A small network was trained on invented records. Each row is its activation on one of them, seen along a few directions.
Each row is followed by the record's values for the fields Dulup, Fene, Redi, Tezu, Fesa, Lifad, Sesas.
Not every record has every field; a missing one is left out.
Other fields move the rows too, some of them a lot.
Strong random noise was added to every row along 3 fixed directions; ignore it. To show where, here is one row again and again, with new noise each time:
[   5  -29  168 -109   21  173  293 -101   97  245  -52   -5 -317 -231
  152  130   11 -114  451  232   25  -92]
[-266  242 -134  -34 -188 -298 -232   22 -123 -303  -98  511 -245 -245
  277  131 -118 -306 -168  208  178 -104]
[-210  102  187 -485    4   10  140  342 -199 -332  -17 -124 -353  298
 -216  482  580 -355   51  394   56 -558]
[ -44   -4  420   55  -22  -13  101 -427  -72 -233  386  482 -113   50
  275 -348   75   90  259   88   32 -137]
[  48  -59  210  -21   26  195  314 -231  136  306    3   63 -286 -288
  231    1  -79  -35  521  184   15  -14]

[ -60   96 -206  -18 -142   40   67 -213  187  214   16  238  -83 -547
  419  186 -235 -152  226   92   77   26]
{Dulup: t1, Fene: d1, Redi: s4, Tezu: c3, Fesa: e3, Lifad: b1, Sesas: j2}
[-115  -27  215 -431  -29 -140 -225  165 -235 -302  -23   20   99  347
 -440   75  107 -124 -162  134 -103 -205]
{Dulup: t1, Fene: d1, Redi: s6, Tezu: c3, Fesa: e3, Lifad: b3, Sesas: j2}
[  21   39    2  -77   -7   28    2   36    3 -271 -269  109   47 -193
   42  137   52 -293   43  -73   51  -89]
{Dulup: t2, Fene: d2, Redi: s4, Tezu: c4, Fesa: e3, Lifad: b1, Sesas: j2}
[ -76  272 -255  -46   31   15 -148   80   18  119 -343   13  -32 -233
   22  163 -327 -196 -179  -13  -23   84]
{Dulup: t1, Fene: d2, Redi: s1, Tezu: c2, Fesa: e3, Lifad: b3, Sesas: j2}
[  -7 -223  312 -226  -36  205  196    2   58   -3  162 -150   -4   65
 -140  -71    9   26  312   96    9 -280]
{Dulup: t1, Fene: d1, Redi: s4, Tezu: c3, Fesa: e4, Lifad: b1, Sesas: j2}
[  -2  -93   87   30  -25  -69  -23 -133  -78 -168  177  168  100  -28
  -68 -210 -179  130   69   83   38  138]
{Dulup: t1, Fene: d1, Redi: s5, Tezu: c1, Fesa: e3, Lifad: b1, Sesas: j1}
[ -50  177 -243   93 -122 -203  114  528  122    9 -348 -346 -280  -75
   77  398   61 -293 -197  308   33   42]
{Dulup: t2, Fene: d2, Redi: s6, Tezu: c4, Fesa: e3, Lifad: b7, Sesas: j1}
[   6 -105  -60  215  -65  -51   -6  -97  -50  145   57  120  142   15
   53 -261 -163  -33   41  -93  -33  312]
{Dulup: t1, Fene: d1, Redi: s6, Tezu: c4, Fesa: e3, Lifad: b5, Sesas: j2}
[ -55  -47  -59 -137   27  -42  -52  -89  -87 -172  365   52  132  407
    1   11  400  120  -40    9  -19 -304]
{Dulup: t1, Fene: d1, Redi: s5, Tezu: c1, Fesa: e4, Lifad: b6, Sesas: j2}
[  79  -80  197  295 -132 -155  -82 -503  124  -83  388  481  258   13
  417 -453 -123  238  103 -146   97  106]
{Dulup: t1, Fene: d1, Redi: s5, Tezu: c1, Fesa: e3, Lifad: b7, Sesas: j2}
[ -97   68    3 -191   70  -53   85  228  -18 -173  153  -56  -38  432
 -139  197  381 -163 -192  148   92 -308]
{Dulup: t1, Fene: d1, Redi: s6, Tezu: c3, Fesa: e3, Lifad: b6, Sesas: j2}
[ 147  -36  362  -74  -52  -39   77 -154  -20 -187    0   -1  132 -168
 -132 -149 -100   65  151   72   49   47]
{Dulup: t1, Fene: d2, Redi: s5, Tezu: c1, Fesa: e3, Lifad: b5, Sesas: j2}
[ -23   38 -196 -127  -82  100  158  168   25 -161 -140    5 -183  -13
   66  276  299 -262  203  -40  -33  -14]
{Dulup: t1, Fene: d2, Redi: s4, Tezu: c3, Fesa: e3, Lifad: b4, Sesas: j1}
[   5  -54  -18 -252  -45  328  247  315  111  369 -159 -459 -135 -159
 -329  445  113 -198  376  167   18 -213]
{Dulup: t1, Fene: d2, Redi: s4, Tezu: c3, Fesa: e4, Lifad: b1, Sesas: j2}
[   6   48  -69  -77   -5  -68  -45  134  -13  100  -87   61 -199  -59
   20  230  134  -42  116   67   98  -75]
{Dulup: t1, Fene: d2, Redi: s6, Tezu: c3, Fesa: e4, Lifad: b7, Sesas: j1}
[  10 -248  145 -244  199  134  -56  334   24  -49 -156 -136   48  -79
 -185 -213  -60  -34  148  102 -134  -83]
{Dulup: t1, Fene: d2, Redi: s4, Tezu: c3, Lifad: b6, Sesas: j1}
[-248  128  -23  140 -141 -142 -199  -62 -186 -397  179  217   20  -13
  208 -153   48   13 -258   -2   15   79]
{Dulup: t1, Fene: d2, Redi: s4, Tezu: c4, Fesa: e3, Lifad: b1, Sesas: j1}
[  23  158  -49   60  -55 -123  -75   12  -70  -98  -59  190   38 -186
  -70  -23  -90  -61 -122  132  -29 -101]
{Dulup: t2, Fene: d2, Redi: s6, Tezu: c3, Fesa: e4, Lifad: b1, Sesas: j2}
[  68   41   99  259   44 -138  252 -328  223   74  100  141 -107 -219
  364 -298 -241   49   78  -61   91  264]
{Dulup: t2, Fene: d1, Redi: s6, Tezu: c4, Fesa: e3, Lifad: b7, Sesas: j2}
[  34  100  207  267  -41 -169    1 -312  -99 -114  308  317  155  100
  279 -458  -61  241  -33 -203    0   92]
{Dulup: t1, Fene: d2, Redi: s6, Tezu: c3, Fesa: e2, Lifad: b7, Sesas: j2}
[ -14    6   23 -540  -97 -148  -60  315 -222 -448 -152   54   68  243
 -370  475  396 -344    9  152   77 -592]
{Dulup: t2, Fene: d1, Redi: s5, Tezu: c1, Fesa: e4, Lifad: b1, Sesas: j2}
[ 235  -25  336 -200   53   22  358   35   56  -36 -190  -12 -146 -411
 -116    1 -274  -34  287  216  -42 -105]
{Dulup: t2, Fene: d2, Redi: s6, Tezu: c3, Fesa: e4, Lifad: b5, Sesas: j2}
[-110  157  -81   33 -122 -393 -336 -155 -187 -268 -100  553   64 -138
  140 -150 -267  -92 -146   64  166  -68]
{Dulup: t2, Fene: d1, Redi: s6, Tezu: c3, Fesa: e4, Lifad: b7, Sesas: j2}
[ -54   88  239   90   47  -71    5 -291  -16 -184  288  239  138  -26
  -28 -456 -190  145  235  -90   -6  -55]
{Dulup: t2, Fene: d2, Redi: s4, Tezu: c3, Fesa: e4, Lifad: b6, Sesas: j2}
[-269  279 -367  406 -223 -346 -640 -142 -117 -214 -238  643  157 -307
  489 -250 -477  -24 -517 -214  264  348]
{Dulup: t1, Fene: d2, Redi: s4, Tezu: c4, Fesa: e3, Lifad: b7, Sesas: j1}
[ -47   -5    0  -82   69  226  -17   82   17  141  -43 -200   29  123
  -20  221  135    3   60  -69 -169  -20]
{Dulup: t1, Fene: d2, Redi: s4, Tezu: c4, Fesa: e3, Lifad: b3, Sesas: j1}
[-203  -21  341 -159   85  -60    8 -115 -157 -396  419   78   75  419
 -294  -80  406   12  185  -81   67 -498]
{Dulup: t2, Fene: d1, Redi: s4, Tezu: c3, Fesa: e2, Lifad: b6, Sesas: j2}
[ -89 -145  244 -289   -8  -99   15   53 -228 -156  -49 -101   62  213
 -218  -41  216  -12  -11   39  -54 -298]
{Dulup: t1, Fene: d1, Redi: s6, Tezu: c3, Fesa: e2, Lifad: b7, Sesas: j2}
[ -84   81  -89  213  -49   -3   75  -66  125   33 -207  160  -14 -284
  353 -130 -334   49    0  -86   84  202]
{Dulup: t2, Fene: d2, Redi: s4, Tezu: c4, Fesa: e3, Lifad: b7, Sesas: j1}
[ -20   41  -21   53 -121 -162   96 -109  100 -323  262  109  -95  137
  139   12  143   -9 -102  120  125 -118]
{Dulup: t2, Fene: d1, Redi: s5, Tezu: c1, Fesa: e3, Lifad: b1, Sesas: j2}
[  92   69 -128  295   96   29  301  300  267  250 -176 -253 -228 -290
   76  267 -188 -153   26  151   41  219]
{Dulup: t2, Fene: d2, Redi: s6, Tezu: c4, Fesa: e3, Lifad: b1, Sesas: j1}
[ -20  169 -200  216 -339 -240 -221 -131  124 -308  144  222 -205 -284
  355 -140 -225 -175 -156   26  177   41]
{Dulup: t1, Fene: d1, Redi: s4, Tezu: c3, Fesa: e4, Lifad: b5, Sesas: j2}
[   7 -252   84 -356  210  172  103  138   -4  240 -203 -324  184   61
 -304    5  -28   75  147   44   -2   48]
{Dulup: t1, Fene: d1, Redi: s5, Tezu: c1, Fesa: e3, Lifad: b6, Sesas: j2}
[  59  -17  -88   -4   44  -47  223  256  235  261 -217 -306 -165 -101
  148  302  -26 -248   64  197   58  -16]
{Dulup: t2, Fene: d1, Redi: s6, Tezu: c4, Fesa: e3, Lifad: b7, Sesas: j2}
[ -59  -19   26   72   15  114  200 -218  204   80   89  -51 -259   35
  206  153  159 -159   51   36 -102 -181]
{Dulup: t2, Fene: d1, Redi: s3, Tezu: c4, Fesa: e3, Lifad: b3, Sesas: j2}
[-169  151 -415   46   34 -142 -225  235  -35  190 -275   17   -8 -147
   -5  295  114 -132 -360 -198   72   -2]
{Dulup: t1, Fene: d2, Redi: s6, Tezu: c3, Fesa: e2, Lifad: b6, Sesas: j2}
[  10  -26 -169 -187  119   33   33  142  166  127 -124 -319  -21   87
 -175  244  246  -93   30  150   66 -121]
{Dulup: t2, Fene: d1, Redi: s5, Tezu: c1, Fesa: e3, Lifad: b6, Sesas: j2}
[-126 -110  -38 -275   21  228  -36 -277   54  118  152  225  158  -18
   71   80  291   46  202  -90   10 -230]
{Dulup: t1, Fene: d1, Redi: s4, Tezu: c3, Fesa: e3, Lifad: b6, Sesas: j2}
[-156   92  -39   -6  -71 -261 -102  305 -177 -238  -60 -103 -131   48
  -79  145    4 -208 -303  207   77   80]
{Dulup: t1, Fene: d1, Redi: s6, Tezu: c4, Fesa: e3, Lifad: b1, Sesas: j1}
[  32  -35 -111  225  -24    3   -8  135   23   -8  233  104  -54  103
  150   11   70   85 -265  -87  -17  -65]
{Dulup: t1, Fene: d2, Redi: s6, Tezu: c3, Fesa: e2, Lifad: b1, Sesas: j1}
[ -40  100  -70 -212  -27  102  315  342   51   24  -21 -274 -196   32
 -228  385  211 -141  -38  169   26  -67]
{Dulup: t1, Fene: d2, Redi: s6, Tezu: c3, Fesa: e3, Lifad: b1, Sesas: j2}
[ -85 -105  195  -18   13  -71  -23   95 -146 -202  184  -20    9  261
 -106   51  233  -31  -83   12  103  -32]
{Dulup: t1, Fene: d1, Redi: s6, Tezu: c4, Fesa: e3, Lifad: b1, Sesas: j1}
[ -78   14  406 -273   38 -267 -138 -112 -180 -495   66  301  164  187
 -356 -192  -98  -55  -41  114  -92 -213]
{Dulup: t2, Fene: d1, Redi: s6, Tezu: c3, Fesa: e3, Lifad: b3, Sesas: j2}

Which values does each new row have?
[  65  -82 -106   55   -3  337  421  420  248  550 -166 -581 -216  -35
 -170  616  347 -143  230  120  -21   11]
{Dulup: t1, Fene: d2, Redi: s6, Tezu: c4, Fesa: e3, Lifad: b1, Sesas: j1}
[  67 -106  257  -77   47   84  -26 -468 -115 -223  413  309  341  276
  -96 -298  229  253   57 -119    0 -314]
{Dulup: t2, Fene: d1, Redi: s5, Tezu: c1, Fesa: e4, Lifad: b1, Sesas: j2}
[-116   54  123  -23  -43 -151 -179 -262   45 -274  216  261   77   23
  -52 -150 -149  -26    7 -210  -35 -206]
{Dulup: t2, Fene: d1, Redi: s4, Tezu: c3, Fesa: e2, Lifad: b3, Sesas: j2}
[ -98  -10  293  -63   19   65 -107 -113 -133 -175  153   63  210  234
   31 -124  326   52   57  -83   21 -192]
{Dulup: t1, Fene: d2, Redi: s4, Tezu: c4, Fesa: e3, Lifad: b7, Sesas: j2}
[ -64  -86  -94  -82  163  336  384  -85  226  430  207 -368 -166   20
  207  390  440  -70  426  -49  -28 -115]
{Dulup: t1, Fene: d1, Redi: s4, Tezu: c4, Fesa: e3, Lifad: b6, Sesas: j2}
[ -74 -174 -182   89  -39  241  258 -555  431  456   72  239  -38 -540
  462   95  -77   71  554 -160   36   11]
{Dulup: t2, Fene: d1, Redi: s4, Tezu: c3, Fesa: e3, Lifad: b6, Sesas: j2}
[-120   79 -488  -84   27 -112 -131   46    3  351 -162   35  -72 -271
  117  205  -49  -85 -151 -197   69  111]
{Dulup: t1, Fene: d1, Redi: s6, Tezu: c3, Fesa: e2, Lifad: b6, Sesas: j2}
[  -8  192  119   30  -59 -240    9  -20   50 -178  -51  158  -52 -147
   10 -115  -34  -31   -8  154   54   28]
{Dulup: t2, Fene: d2, Redi: s6, Tezu: c3, Fesa: e3, Lifad: b7, Sesas: j2}
[  80   30 -134  238  -30   53  156  101   42  205 -139 -147   86  136
  -33 -231  -10  -37 -149  -90  -97  342]
{Dulup: t1, Fene: d2, Redi: s6, Tezu: c4, Fesa: e3, Lifad: b5, Sesas: j2}
[  27 -180  -51 -455  228   67 -207   38 -231  258 -254 -195   49   89
 -384  205  -47   -8   35 -200 -169  -21]
{Dulup: t1, Fene: d1, Redi: s6, Tezu: c3, Fesa: e2, Lifad: b3, Sesas: j2}
[-182  202 -384  248 -275 -453 -593 -210  -83   -3 -121  662  217 -354
  452 -154 -339  -99 -451 -301  191  157]
{Dulup: t1, Fene: d1, Redi: s6, Tezu: c3, Fesa: e2, Lifad: b7, Sesas: j2}
[-181   77 -230 -205  -86 -317 -449  223 -123 -232 -277  192  -94  -11
 -220  219 -198 -223 -371   47   32  103]
{Dulup: t1, Fene: d1, Redi: s6, Tezu: c3, Fesa: e3, Lifad: b3, Sesas: j1}
[  55   51  -86  -91   25  -12    8  329   66 -118 -224 -135  -47  -79
 -108   34 -188   50 -267  132  120  202]
{Dulup: t1, Fene: d2, Redi: s5, Tezu: c1, Fesa: e3, Lifad: b1, Sesas: j1}
[-253  141 -351  -30 -118 -319 -398  177 -286  -96 -148  280  156  -85
   22 -106 -248  -27 -444  -85    7   98]
{Dulup: t1, Fene: d2, Redi: s6, Tezu: c3, Fesa: e2, Lifad: b6, Sesas: j2}
[ 291 -177  241   -5  121  297  266 -177  186  565 -102 -104  -19 -218
   32 -219  -97  312  521  -38 -107  144]
{Dulup: t1, Fene: d2, Redi: s6, Tezu: c3, Fesa: e4, Lifad: b7, Sesas: j1}
[ -91    9  -77   82  -71  121   86 -187  109   55  147  -43   39  -87
  173  153  218 -141   71   33  -17 -191]
{Dulup: t2, Fene: d1, Redi: s4, Tezu: c4, Fesa: e3, Lifad: b1, Sesas: j2}
[-125  144 -131   71 -129 -180   -9  359 -123 -180   63  -82 -170   45
   59  206  136  -67 -357   19   -1  -26]
{Dulup: t1, Fene: d2, Redi: s6, Tezu: c3, Fesa: e2, Lifad: b1, Sesas: j1}
[-130   40 -232 -269  -98   45   -6   72   15  161 -266   31 -152 -529
  135  347 -271 -271  204  239   71    3]
{Dulup: t1, Fene: d1, Redi: s4, Tezu: c3, Fesa: e3, Lifad: b1, Sesas: j2}
[  68    2 -137  -80   17   87 -122  145 -111  195   -9 -194  210   22
  -27   62  -21  160  -79 -114  -18   32]
{Dulup: t1, Fene: d2, Redi: s5, Tezu: c1, Fesa: e2, Lifad: b1, Sesas: j2}
[ 226 -248  354  -72  161  380  437  185   46  321   77 -541  -50  492
  -99  -79  343  265  214  -56 -139 -157]
{Dulup: t1, Fene: d2, Redi: s6, Tezu: c3, Fesa: e2, Lifad: b7, Sesas: j1}
[ -48 -128 -163  153   96   70   37  -10  -20  368  -11 -178  -46   -4
    8  -75  105  212  -24 -230  -94  196]
{Dulup: t1, Fene: d2, Redi: s6, Tezu: c3, Fesa: e2, Lifad: b6, Sesas: j1}
